W =
[[143, 160, 167, 142, 103, 111, 168, 174, 237],
[112, 125, 172, 100, 130, 157, 181, 165, 94],
[110, 102, 163, 161, 136, 147, 82, 101, 164],
[115, 125, 173, 103, 134, 150, 160, 165, 89],
[132, 136, 113, 109, 161, 102, 129, 156, 70],
[120, 130, 125, 189, 172, 166, 160, 196, 144],
[112, 147, 108, 140, 164, 128, 179, 103, 77],
[125, 157, 109, 117, 168, 91, 133, 152, 59],
[126, 119, 174, 120, 150, 125, 75, 162, 62],
[112, 125, 172, 100, 130, 155, 180, 164, 94]]
Rows and columns are counted from 0.
row 0 col 0 => 143
row 4 col 3 => 109
row 9 col 1 => 125
row 0 col 3 => 142
row 5 col 4 => 172
row 5 col 1 => 130
row 5 col 7 => 196
row 1 col 1 => 125
row 6 col 8 => 77
row 3 col 1 => 125
row 0 col 2 => 167
row 2 col 1 => 102
row 5 col 8 => 144
row 1 col 4 => 130
row 6 col 7 => 103
row 7 col 1 => 157
row 7 col 6 => 133
row 2 col 8 => 164
row 3 col 5 => 150
row 8 col 2 => 174
row 6 col 3 => 140
row 4 col 5 => 102
row 5 col 3 => 189
row 4 col 4 => 161
row 4 col 7 => 156
row 3 col 2 => 173
row 9 col 3 => 100
row 5 col 2 => 125

grid = [128, 224, 103, 109, 137, 145, 184]
grid[0]: 128

M =
[[113, 186, 83, 181, 128, 183],
[100, 89, 94, 156, 39, 137],
[136, 179, 116, 113, 214, 118],
[172, 159, 72, 165, 101, 99],
[144, 143, 81, 165, 84, 104],
[102, 92, 91, 125, 77, 106],
[189, 195, 92, 194, 104, 151],
[89, 87, 94, 151, 50, 142],
[74, 94, 55, 99, 121, 68],
[199, 192, 170, 129, 176, 138],
[168, 159, 184, 99, 175, 136],
[194, 194, 97, 171, 129, 109],
[137, 136, 81, 144, 101, 95],
[193, 199, 168, 156, 150, 176],
[110, 175, 75, 180, 116, 156],
[122, 131, 67, 187, 42, 143]]
Rows and columns are counted from 0.
(0, 0): 113
(9, 0): 199
(11, 5): 109
(10, 4): 175
(7, 2): 94
(12, 5): 95
(8, 2): 55
(7, 4): 50
(0, 5): 183
(14, 4): 116
(14, 0): 110
(14, 3): 180
(2, 1): 179
(12, 4): 101
(12, 1): 136
(7, 3): 151
(0, 1): 186
(9, 4): 176
(5, 2): 91
(5, 5): 106
(3, 3): 165
(5, 4): 77
(7, 0): 89
(1, 2): 94
(11, 1): 194
(1, 4): 39
(7, 1): 87
(13, 0): 193
(13, 1): 199
(4, 2): 81
(6, 1): 195
(9, 3): 129

a = [128 108 128 148 142 134  98 137 217 133 142 132  99 139  94 143]
a[-16] = 128
a[-2] = 94
a[9] = 133
a[-14] = 128
a[10] = 142

x =
[[232, 210, 110, 129, 158],
[215, 215, 103, 110, 152],
[154, 95, 148, 52, 185],
[204, 182, 128, 230, 177],
[70, 183, 129, 110, 36],
[186, 171, 192, 187, 141],
[143, 85, 25, 141, 79],
[123, 41, 104, 52, 90],
[35, 104, 226, 157, 159],
[34, 40, 93, 118, 111],
[141, 215, 74, 212, 66],
[101, 156, 125, 127, 137]]
x[0][0] = 232
x[7] = [123, 41, 104, 52, 90]
x[10] = [141, 215, 74, 212, 66]
x[11] = [101, 156, 125, 127, 137]
x[:, 2] = [110, 103, 148, 128, 129, 192, 25, 104, 226, 93, 74, 125]
x[8] = [35, 104, 226, 157, 159]
x[5][2] = 192
x[3][2] = 128
x[0][4] = 158
x[6][2] = 25
x[6][3] = 141
x[1][0] = 215
x[10][3] = 212
x[2][2] = 148
x[:, 0] = [232, 215, 154, 204, 70, 186, 143, 123, 35, 34, 141, 101]
x[4][0] = 70
x[:, 1] = [210, 215, 95, 182, 183, 171, 85, 41, 104, 40, 215, 156]
x[0] = [232, 210, 110, 129, 158]
x[3][0] = 204
x[5] = [186, 171, 192, 187, 141]
x[1][3] = 110
x[8][3] = 157
x[9] = [34, 40, 93, 118, 111]
x[5][0] = 186
x[4][1] = 183
x[11][0] = 101
x[6][0] = 143
x[6][4] = 79
x[8][1] = 104
x[5][4] = 141

X =  82  129  219   90  138   40
X[0] = 82
X[5] = 40
X[4] = 138
X[2] = 219

data =
[[115, 129, 152, 134, 128, 135, 135, 113, 128, 93, 128, 96],
[128, 162, 86, 130, 81, 88, 64, 168, 126, 128, 92, 121],
[76, 128, 160, 137, 108, 149, 128, 160, 128, 95, 196, 163],
[135, 128, 214, 170, 128, 127, 70, 58, 49, 128, 114, 105]]
Rows and columns are counted from 0.
(0, 0) -> 115
(3, 4) -> 128
(3, 11) -> 105
(1, 4) -> 81
(2, 6) -> 128
(0, 3) -> 134
(1, 9) -> 128
(0, 6) -> 135
(3, 1) -> 128
(0, 4) -> 128
(3, 6) -> 70
(2, 2) -> 160
(3, 0) -> 135
(0, 8) -> 128
(2, 4) -> 108
(0, 2) -> 152
(1, 10) -> 92
(3, 8) -> 49
(1, 7) -> 168
(1, 6) -> 64
(2, 7) -> 160
